A small network was shown many inputs. Here are its activations along a few directions, one row for each input.
In each table, some parts of the input vary, and every possible input appears once, in random order.
Descriptions start from the smaller parts, as in this example, which fits no table here: one of 6 places along a line, together with either a single point or (one of 2 separate values, together with one of 5 places around a ring) or one of 11 places along a line.
Shared parts are said once, and a part with two or three values counts as separate values.

Other details of the inputs vary at random and push rows far along two fixed directions, the same in every table; ignore that.

A family of inputs:
x1: [-61  30   9  17 -28   4 -48  63 -30  17 -17]
x2: [-15   4  -9  33  24   0   8  12  -7   3  -4]
x3: [ 81 -11  56 -61 -16 -58 -27   4  32  17  22]
x4: [-59  12  44 -23 -26  -1 -40  46 -38  32 -28]
x5: [ 33 -15 -90  48  37 -15  48 -47  -7 -66 -21]
x6: [ 41 -17 -19 -20  29 -15  18 -30  37  -9  26]
x7: [ 43 -16  39 -32  33 -55  14 -14  29   3  14]
x8: [-37   8 -92  63  27  66  47 -46 -15 -29 -24]
x9: [-82  38 -53  56   7  36  41  -3 -28  -7 -42]
x10: [ 48 -50  64 -49   3  -9 -25 -32  19  18  31]
x11: [124 -65 -27  12  45  -5  50 -69  -1 -51 -14]
x12: [-17  12  34 -42 -42 -17 -29  13  43  28  30]
x13: [-50  16 -46  37   1  50  -2  22   1   3   3]
x14: [-27  49  37 -39 -34  -5  22   8 -52  -2   9]
x15: [ 19 -43  44 -15  -6   3 -35   8  26  15  33]
x16: [-41  47   7  14 -56  18 -42  65  -8  28 -16]
Description of these inputs: either a single point or (one of 3 separate values, together with one of 5 places around a ring).
Which other rows does x16 become when the choice among 3 separate values takes its other values? List them by row number. -> x3, x11
Start at x15 and move only the place on the ring of 5, one step at a time. The first step leads to x16. Which rows follow, in order? -> x1, x2, x13

A family of inputs:
x17: [ 26  -4 -42  12  10  21  48 -40  -1 -24 -11]
x18: [ 96 -75  13 -17  58 -32  -4 -38  21  -3  12]
x19: [-36  15  39   3 -27  -1 -26  35 -18  25 -16]
x20: [ 27 -25 -47  40   8  17  16 -28  25 -20 -11]
x21: [-13  30  34 -34 -39   1 -11  29  -7  18  16]
x22: [ 90 -45  23 -17  35 -50  15 -48  38 -12  33]
x23: [-22   9  30  -9 -16  -8 -33  40 -36  20 -11]
x24: [ -8 -42 -31  20  30  37   9 -47   8 -12  23]
x25: [-28  29  42 -30 -20  -3  -1  25  -9  25   6]
x26: [-17  12  30 -12 -28   9 -41  49  17  30  24]
x27: [-27  20  49 -36   2 -15 -17  22  14  27  22]
x28: [-23  26  43 -32 -15 -11 -20  26  25  31  24]
x29: [-24  18  31  -9 -36  15 -30  43 -18  24   2]
x30: [-35  18 -79  59  -5  56  22  -4  14 -15 -21]
x31: [ 35   2 -49  30  -9   0  42 -36  -7 -39  -3]
x32: [-89  62  18  -8 -26  17   4  39 -28  21 -14]
x33: [ 66 -24  76 -76 -11 -57 -28  11   1   8  23]
x34: [-84  75  -2   2 -77  10 -33  55  18  22   3]
x35: [-35  14  33  -3 -14  -8 -28  40 -25  15 -23]
x36: [ 23  -9 -49  55  -6  16  22 -21 -19 -33 -15]
x37: [ 43 -39  91 -46   4 -45 -50  25  30  41  31]
x38: [-27  28  42 -24 -31 -18  -6  22  -5  21  -4]
x39: [ 56 -50  78 -64   5 -40 -55  18  32  29  17]
x40: [-15  15  42 -49 -10  -2 -25  14  24  31  14]
x41: [-20  19  36 -37 -42  -5 -13  17   5  24 -11]
x42: [ 43  -6 -47  16   7 -18  19 -26  21 -42   9]
x43: [-40  43 -58  35 -13  34  43  -8 -30 -30 -13]
x44: [-28   8  27 -15 -26   4 -34  33 -14  16 -30]
x45: [-52  21 -58  61  18  38  22   7  -4 -12 -12]
x46: [ 14  -6 -28  16  40 -27  29 -28   7 -17   2]
x47: [-60  30 -49  61  10  42  29   2 -42 -16 -32]
x48: [-31  34 -71  35 -10  39  31 -19  22 -16 -11]
x49: [-16  16  31 -45 -31 -14 -17  21  -2  14 -18]
x50: [  2  -5 -34  48  20  25  32 -16 -23 -17 -14]
x51: [109 -56  23 -37  49 -61   4 -42  22 -15  40]
x52: [-33  28 -73  35   2  21  45 -21 -26 -25 -43]
x53: [-16 -33 -32  27  21  44  22 -51 -30 -21   2]
x54: [105 -61  15 -41  37 -48   6 -51  40 -19  19]
x55: [-28  21  40 -32   2 -31  -3  22 -26  22  -8]
x56: [ 15 -19 -44  45  28  -4  17 -11   9 -28 -11]
x57: [  9  -5 -34  38  16  26  23 -16 -33 -27  -8]
x58: [ 20 -22 -35  23  31  27  14 -23  14 -12  -4]
x59: [-20  21  38 -35 -16 -36 -26  29  22  18   6]
x60: [-69  28 -65  65  12  22  13  21 -12  -5 -27]
x61: [ -8  27  35 -34 -31  -6 -29  29  26  24  36]
x62: [101 -60  23 -45  52 -51   5 -52  30  -4  21]
x63: [-64  11 -57  28   1  48  23 -46   4 -17  13]
x64: [-69  60   8 -12 -38  18 -21  44   7  19  14]
x65: [ -6 -27 -30   6  20  29  40 -69 -21 -27  14]
x66: [-19   7  36 -18 -11   7 -40  45   9  27  24]
x67: [ 31 -28  78 -53  -6  -6 -38  18   1  38   6]
x68: [ 24 -12 -53  48   5   9  18 -14 -26 -44 -24]
x69: [ 33 -17 -52  53   1   8  12 -16  16 -29   7]
x70: [-14  17  37 -40 -38 -14 -30  17  38  31   8]
x71: [ 66 -50  11  -5  45   3  15 -41 -12 -13  -4]
x72: [102 -50   7 -24  45 -49  30 -49 -16 -29  17]
x73: [110 -70   4  -4  37 -39  -6 -25  23 -29  27]
x74: [-44  40 -69  47  -6  12  47  -8 -24 -37 -39]
x75: [-81  40   2   9 -30  25 -27  46 -34  27 -44]
x76: [ 16 -16 -44  46   3  25  25 -30  -9 -26 -31]
x77: [-23  19  40 -45 -16   6  -6  13  -9  23  -6]
x78: [-30   9  37 -10 -10   6 -32  45  17  37  14]
x79: [-39  11  35  -3   5 -11 -22  36 -38  27 -18]
x80: [ 33 -26 -47  39  32  -5  10 -12   1 -23   5]
What do these inputs look like to the network? -> one of 4 separate values, together with either a single point or (one of 3 separate values, together with one of 5 places around a ring)
The inputs of x46 and x55 match in every part but the choice among 4 separate values. If x70 is changed in the same way as x46 into x55, which row does it become? -> x41
The inputs of x52 and x18 match in every part but the choice among 4 separate values. If x74 is changed in the same way as x52 into x18, which row does it become? -> x56
Start at x35 and move only the place on the ring of 5, one step at a time. The first step leads to x79. Which rows follow, in order? -> x47, x50, x19
Which other rows does x78 become when the choice among 3 separate values takes its other values? List them by row number. -> x26, x30
Which other rows does x64 become when the choice among 4 separate values takes its other values? List them by row number. -> x43, x57, x66
Which other rows does x29 become when the choice among 3 separate values takes its other values? List them by row number. -> x50, x67

A family of inputs:
x81: [ 54 -36  94 -62  29 -47 -55  57 -16  31 -13]
x82: [ 68 -20 -76  55   5  -6  60 -58  28 -58  11]
x83: [ 70 -36  90 -93   2 -37 -29  -1  30  55  19]
x84: [ 98 -77  28 -14  21 -57   3 -44 -13 -17  18]
x85: [-79  65 -34  32 -50   4  -9  74  -1  17 -28]
x86: [-122   32  -36   37  -15   44  -46   43   -1   42   13]
x87: [-27  37  54 -47 -55 -44 -50  72  44  38  13]
x88: [ 35  -6 -54  38  52 -31  62 -77 -29 -57  -7]
x89: [ 38 -32 -72  27  28  37  60 -78  11 -40  -7]
x90: [-59  23  97 -57  -1  -9 -32  52 -46  42   7]
x91: [ 56   4 -63  44  54 -20  82 -66  -8 -52   4]
x92: [-44  39 -72  51  -2   6  44 -35 -22 -27 -48]
x93: [ 61 -55 123 -51   6 -38 -37  31 -33  41  10]
x94: [ 70 -16  63 -83   1 -70 -52  39  59  19  27]
x95: [-55  -1  92 -66 -25  24 -48  34 -24  56 -17]
x96: [ 53  12 -56  29  37 -28  72 -67  19 -55  15]
x97: [108 -74  49  -9  38  -9  11 -30 -39 -10  10]
x98: [ 45 -38 -51  37  51  33  58 -60 -28 -24 -45]
x99: [ 97 -70  26   2  33 -21 -30 -28  89 -13  42]
x100: [-101   74   17   15  -13   16    6   45  -59   15  -36]
x101: [-78  84 -17   9 -45  10   9  35  -2  28 -35]
x102: [-45  21 -60  81   7  27  30  28 -47 -25 -58]
x103: [-40 -19  92   0 -16  16 -89  76   4  54 -11]
x104: [-34  11  69 -49 -65 -16 -61  47 -27  40  10]
x105: [-32  58  67 -64 -50 -33 -32  39  38  49   4]
x106: [-20  38  66 -53 -78  -7 -51  49  27  34  33]
x107: [ 41 -12 -68  37  53  -4  80 -61 -10 -53  18]
x108: [-72   3 -72  90  38  74   4   7 -23   7  -4]
x109: [-43  49 -67  31  -4  16  56 -19   9 -36   9]
x110: [-42  31 -98  55   2   4   8  13 -19 -41 -54]
x111: [-65   0  93 -64 -10  12 -36  44 -29  43   0]
x112: [ 94 -70  20 -15  38 -73  -6 -29  -2 -19   6]
x113: [ 71 -12 -93  56  18  36  55 -55 -11 -64   7]
x114: [-105   44  -31   40  -12   57  -32   52   24   49   25]
x115: [ 74 -51  32 -54  30 -24  20 -48  45 -19  50]
x116: [-108   25  -25   54  -48   35  -64   57    8   17  -29]
x117: [119 -52  -3 -26  54 -57   1  -8  27 -18  10]
x118: [-56  17  73 -73 -34  -1 -30  47  11  44  27]
x119: [102 -61  17 -31  18 -26 -13 -47 -20 -28  28]
x120: [-94  62 -19 -11 -62  51  -8  16  28  11 -11]
x121: [-70  84 -32   7 -81  49 -22  40   9  -7   6]
x122: [ 48 -22 -38  45  56   5  67 -57 -34 -32 -42]
x123: [ 77 -40  97 -62 -16 -58 -32  24  14  39  39]
x124: [ 65 -52  39 -42  56 -56  15 -55 -16 -21  36]
x125: [ 72 -24 -87  66  14  24  66 -59  -9 -56   5]
x126: [-116   41  -22   -5  -51   45  -17   10  -19   14  -35]
x127: [-92  37 -28  64 -43  52 -45  65  36  20 -18]
x128: [ 47 -47  90 -94   2 -46 -41 -12   9  48   6]
x129: [-38  34 -68  68 -13  75  26   5 -65 -34 -40]
x130: [-79  17 -79  41  -2  38  39 -31 -24 -40 -21]
x131: [ 85 -65  26 -23  63 -14 -18 -38  76  16  79]
x132: [-30  43 -95  39 -18  44  49 -34  32 -23 -30]
What do these inputs look like to the network? -> one of 4 places along a line, together with either one of 2 separate values or one of 5 places along a line or one of 6 places around a ring
The inputs of x111 and x130 match in every part but the place on the line of 4. If x98 is changed in the same way as x111 into x130, which row does it become? -> x128
Which other rows does x127 become when the choice among 2 separate values takes its other values? List them by row number. -> x114
Start at x119 and move only the place on the line of 5, one step at a time. The first step leads to x104. Which rows follow, in order? -> x84, x112, x110
Start at x91 and move only the place on the ring of 6, one step at a time. The first step leads to x107. Which rows follow, in order? -> x118, x89, x83, x101

A family of inputs:
x133: [-26  18   4   2 -11 -12  -5  26 -18   2 -29]
x134: [-22  40 -15   7 -12   2  23   5 -10  -9   0]
x135: [-17   3   8   8 -18  15 -19  31  -7  11 -11]
x136: [-48  25  14  -8 -26  14  -3  13 -26  13 -28]
x137: [-66  12  14   5   4  19 -17  26 -23  25 -23]
x138: [  5 -12  40 -27 -11   3 -23   8 -12  10   3]
x139: [ 27 -19  43 -38  -4  -6 -21 -10  18  10  26]
x140: [-19  31 -18  -8  -8  -5  21  -6  16   0  -7]
x141: [ -4  -9  30 -13 -11   1 -28  31  -6  20 -18]
x142: [-10  10 -68  52  10   7  37 -11 -22 -40 -25]
x143: [ 37 -18  31 -28   0 -33 -32   6  40  19  16]
x144: [-27  15 -26  14 -18  31  -1  -1 -16  -4  -9]
x145: [-38   4  41 -21   5   5 -29  20  11  33  21]
x146: [ 40 -26  46 -47   4 -19  -6 -17  -8  13  20]
x147: [-84  33  15   7 -13  29 -22  40  -6  28  10]
x148: [ 74 -56 -11   8  42  -2  24 -58 -12 -32 -10]
x149: [ 42 -29  49 -37   0  -9 -18  -9   7   8  32]
x150: [ -9   5 -60  48  -5  34  13   1  -5 -16 -18]
x151: [-48  46  11  -9 -26   1  -1  32 -26  12 -19]
x152: [-20  28 -83  54   4  10  38 -15   2 -44 -15]
x153: [ 32 -23  36  -5  -1 -27 -26  19   0  12   3]
x154: [ 53 -38  42 -12  15 -37 -21   3   0  11  -5]
x155: [-53   6   9   9  11  22 -11  23 -20  18  -5]
x156: [ 75 -38   9   1  25 -31  -4 -20  28 -13  22]
x157: [-11   9 -55  42  -5  32  13  -2  17 -22  -6]
x158: [-55  44  -2  23 -42  10 -26  52   2  17  -2]
x159: [ 73 -38 -36  16  40 -27  31 -43  -4 -38   5]
x160: [  1   5  21  -3 -17 -13 -32  32   2  23   1]
x161: [-23  -4 -35  20  25  20  14 -24  19  -1   4]
x162: [-27  16 -17  -6 -18  12  17 -16  16   3   0]
x163: [ 34  -8  49 -39  14 -32   0  -1 -15  11 -10]
x164: [-54  30  11  -8 -33  18  -4  19 -27  12 -13]
x165: [ 30 -41  47 -29  40 -14 -19  -7  -2  24  27]
x166: [ -4   5 -90  55   6  37  33 -26  26 -32 -16]
x167: [ -3   8  27 -40 -12 -33 -22  19  30  13   9]
x168: [ 67 -40 -22   9  31  -5  48 -63  -2 -35  23]
x169: [-14  12 -72  44   1  30  55 -45  -3 -38  -7]
x170: [ 73 -32 -31  20  39 -27  36 -42   5 -45  17]
x171: [ 11  15  48 -47  -5 -30  -7   9  11  16  19]
x172: [-63  35   6 -19 -44  23 -27  23  19  25  -4]
x173: [ 16  13 -49  23  15   1  42 -30 -18 -29 -12]
x174: [ 55 -37  41 -24   6 -12 -22   7  20   8  30]
What do these inputs look like to the network? -> one of 6 places along a line, together with either a single point or one of 6 places around a ring
The inputs of x166 and x174 match in every part but the place on the line of 6. If x162 is changed in the same way as x166 into x174, which row does it become? -> x168
The inputs of x173 and x140 match in every part but the place on the line of 6. If x165 is changed in the same way as x173 into x140, which row does it become? -> x161
Start at x148 and move only the place on the ring of 6, one step at a time. The first step leads to x141. Which rows follow, in order? -> x154, x133, x163, x136
Which other rows does x170 become when the place on the line of 6 takes its other values? List them by row number. -> x133, x142, x152, x159, x167
Which other rows agree with x157 in the place on the line of 6? List them by row number. -> x139, x145, x152, x156, x169, x171
